m = [  0 -12 -23  -4  39  -3  10 -28 -12 -16 -42  12   0  -8   5 -15]
Read off the first entry from the left.
A: 0
The fourth-last entry: 0
The 1st entry from the right: -15
Read off the third entry from the right.
A: -8
Read off the 3rd smallest entry.
A: -23
The second entry from the left -> -12

Questions about the matrix below. Indices start at 0.
1) The entry directly above -85?
2) The entry just left of -85?
3) The entry in row 0 and column 2?
4) The entry directly above 12?
5) The entry just right of 397?
6) The entry in row 2 and column 0?
7) The entry just left of -210?
8) The entry directly below -114?
[[-267, -217, -296, 532, 236],
[6, 72, 1, 538, -85],
[12, 58, 14, 314, -125],
[14, 62, 13, 393, -114],
[-196, -183, -205, 57, 76],
[78, 121, 84, 321, -196],
[-99, -105, -91, -210, -80],
[177, 194, 202, -41, -371],
[-267, -225, -292, 397, 216],
[-267, -226, -291, 370, 206]]
1) 236
2) 538
3) -296
4) 6
5) 216
6) 12
7) -91
8) 76

arr =
[[422, 420, -285, -320, 16, -19, -43, -80],
[-75, 233, 191, -148, 129, -234, 183, 49],
[275, 6, -169, -154, -67, 74, 151, -383],
[5, -123, -70, -80, -184, -34, -10, -67],
[-21, 33, -13, 267, -12, -136, -66, 293],
[78, 168, 606, 290, -27, -104, 106, 174],
[260, -367, -141, -164, -51, 383, -118, 204],
[39, 169, -271, -20, 196, -160, 184, -166],
[166, -185, 158, 1, 271, 268, -47, -276],
[205, 311, 1, 143, 16, -199, -56, -25],
[20, -194, -227, 25, -91, 239, -77, -119],
[224, 224, 214, -64, 292, -158, 84, 275],
[157, 120, -138, -176, 140, 34, -115, 57]]
Indices start at 0.
The entry at row 2, column 0 -> 275
Report the bottom-right entry.
57
The entry in the bottom-left corner: 157
The bottom entry of the column that holds the largest entry -> -138
Report the entry in row 0 and column 0.
422
Report the entry just left of 106.
-104
Report the entry at row 1, column 0.
-75
Report the top entry of the column that holds the largest entry.
-285
The entry just left of -34 is -184
Report the entry directly above the smallest entry.
49
Report the entry in row 1 and column 1.
233
Report the entry just left of -285.
420
Report the entry just left of -51.
-164
The entry directly below the smallest entry -> -67
The top entry of the column that holds the smallest entry: -80
The entry just left of 151 -> 74
Report the entry just right of -234.
183
Report the entry just right of -91.
239
The largest entry is 606
Report the entry directly above -64.
25
The entry just right of 151 is -383
Report the entry directly above the largest entry.
-13
The entry just left of -12: 267
Report the entry directly below the largest entry.
-141
The entry just left of the smallest entry -> 151
Report the entry just right of the largest entry.
290
Report the entry just right of 34.
-115
Report the entry directly above -176.
-64
Report the entry just left of 383.
-51
Report the entry just left of -66.
-136

Read these off the table that follows. Rows and columns are numbered from 0.
1) Read off the entry at row 0, column 1.
2) Read off the entry directly above 234.
3) Read off the entry directly above the smallest entry.
4) Read off the top-left entry.
5) Read off the entry in row 2 and column 0.
6) Read off the entry in the bottom-right corner.
7) Read off the entry directly below 298.
8) Read off the entry in row 1 and column 0.
[[434, -246, -374, -246],
[486, 298, 148, 167],
[437, 159, 176, 186],
[469, 265, 234, 216],
[148, 142, 56, 188],
[147, 196, -25, 171],
[230, 317, -387, 40],
[571, 345, -359, -284]]
1) -246
2) 176
3) -25
4) 434
5) 437
6) -284
7) 159
8) 486

Read these off the grid that follows.
1) The entry just left of the largest entry?
2) The entry just right of 384?
3) The entry just right of 379?
array([[ 310, -281,  553,  101, -135, -140,  583, -229,  463,  288, -280,
         -44, -142, -311],
       [ -31, -510,  329, -292, -500, -468,  407, -538,  346, -228, -523,
        -434, -475, -516],
       [ 521, -445,  567,   23, -468, -380,  549, -541,  546,  320, -537,
        -393, -417, -447],
       [ 333,  492,   73,  336,  438,  447,  103,  492,   95,  329,  495,
         385,  444,  515],
       [ 512, -428,  416, -124, -523, -403,  468, -523,  509,  270, -502,
        -486, -476, -425],
       [-330,  -60, -580, -332, -343, -257, -591, -162, -482, -349,  -46,
        -410, -253,  -26],
       [-152,  492, -168,  297,  548,  477, -249,  549, -318,  139,  513,
         500,  498,  485],
       [ 280, -457,  362, -229, -493, -435,  465, -529,  379,  -30, -510,
        -449, -440, -444],
       [-431,  450, -488,  164,  494,  422, -511,  524, -493, -173,  503,
         433,  440,  444],
       [-584,  160, -578, -284,  322,  143, -588,  384, -589, -561,  369,
         245,  245,  127]])
1) -140
2) -589
3) -30
